These are the activations of a small neural network, seen along a few directions. Each row is one input.
In each table, some parts of the input vary, and every possible input appears once, in random order.
A made-up example of a description, with smaller parts first: line(6) and (point or ring(11) or (values(3) and ring(8))).
Shared parts are said once, and a part with two or three values counts as separate values.
In the rows, zero is written as 128.

Other details of the inputs vary at random and push rows far along three fixed directions, the same in every table; ignore that.

A family of inputs:
R1: [154 160  90 175 120  55  98 135 139 142 130]
R2: [ 97 110 114 128 134 151 135 150 176 125 139]
R3: [ 88 111 152  90  94 132 119  73  50 139 206]
R4: [108 131 180 127 110 152 130  55  59 104 212]
R5: [ 88 103 119 114 155 140 122 139 169 121 124]
R6: [152 144 170 100 105 157 189 142 110 133  47]
R7: [107  99 126 110 150 140 113 159 167 116 139]
R8: [145 161  76 174 135  57 103 142 122 138 126]
R9: [105  89 131 126 134 141 114 149 172 126 133]
R10: [ 88 104 108 129 140 147 134 157 158 114 131]
R11: [184 152 191 127 149 182 194 133  99 103  69]
R12: [184 142 165 100 106 179 172 154 107 129  64]
R13: [ 91 129 145  90  77 136 136  63  72 134 218]
R14: [159 163  80 171 132  60 103 144 132 140 138]
R15: [103  95 123 123 139 144 123 138 179 129 132]
R16: [ 84 102 124 136 129 143 118 165 155 119 128]
R17: [ 98 104 127 133 126 146 118 168 165 122 140]
R18: [109 122 169  71  89 129 124  69  64 132 200]
R19: [152 148  80 168 148  55  97 132 122 145 123]
R20: [164 168 114 211 162  75  95 121 126 117 138]
R21: [159 133 187  84 118 146 168 144 104 129  44]
R22: [103  98 135 115 144 138 106 159 168 121 136]
R23: [ 89  92 120 127 142 141 123 135 169 126 121]
R24: [241 202 121 141 111  93 157 123  78 153  58]
R25: [ 95  99 119 140 121 156 108 145 163 114 122]
R26: [ 90  96 114 125 150 146 128 137 166 130 125]
R27: [ 91 124 156  73  98 127 131  56  63 131 189]
R28: [176 153 199 131 138 177 189 121 111 107  61]
R29: [102 106 111 126 137 150 133 160 168 117 143]
R30: [151 165  67 179 134  76  99 113 135 144 119]
R31: [178 139 172  75 132 156 181 148 111 130  63]
R32: [108 109 109 133 131 168 122 139 178 123 136]
R33: [105  91 130 126 139 145 112 158 166 129 137]
R34: [161 156  79 165 147  61 106 117 144 156 131]
R35: [ 93  98 116 111 159 139 121 148 161 113 128]
R36: [156 160  71 179 132  73  90 131 123 136 123]
R37: [164 187 104 137  74  66 104  32  42 157 203]
R38: [102 105 122 111 152 143 122 141 179 124 135]
R39: [149 155  85 156 153  48  91 133 125 137 122]
R40: [ 94 121 163  76  98 128 120  77  49 132 193]
R41: [167 140 172 107 102 174 166 152  96 131  49]
R42: [ 83 108 111 131 137 148 135 147 166 122 127]
R43: [109 101 123 137 118 160 107 148 173 117 133]
R44: [178 156 193 129 146 182 195 123 108 111  65]
R45: [100 103 103 134 138 163 121 146 159 112 129]
R46: [227 198 143 122 120  64 153 113  91 158  50]
R47: [106 115 139  80 102 138 134  66  62 138 222]
R48: [ 90  87 128 130 137 138 114 146 162 123 122]
R49: [ 93 127 139  97  78 151 127  53  64 130 197]
R50: [ 96  91 111 123 153 145 127 147 158 122 129]
R51: [184 151 198 129 144 180 186 140  95 103  69]
R52: [166 161  84 180 122  75  83 134 134 144 132]
R53: [ 83 100 125 136 124 140 120 156 162 116 124]
R54: [166 150  83 165 145  58  97 135 133 148 135]
Description of these inputs: ring(6) and (point or (values(2) and line(4))).
- The inputs of R5 and R35 match in every part but the ring(6) part. If R30 is changed in the same way as R5 into R35, which row does it become? => R45
- List by row number the other rows that have the ring(6) part in common with R28. => R6, R13, R15, R23, R27, R37, R46, R49
- Which other rows does R9 become when the values(2) part takes its other values? List them by row number. => R48
- Start at R53 and move only the ring(6) part, one step at a time. The first step leads to R6. Which rows follow, in order? => R42, R10, R8, R16
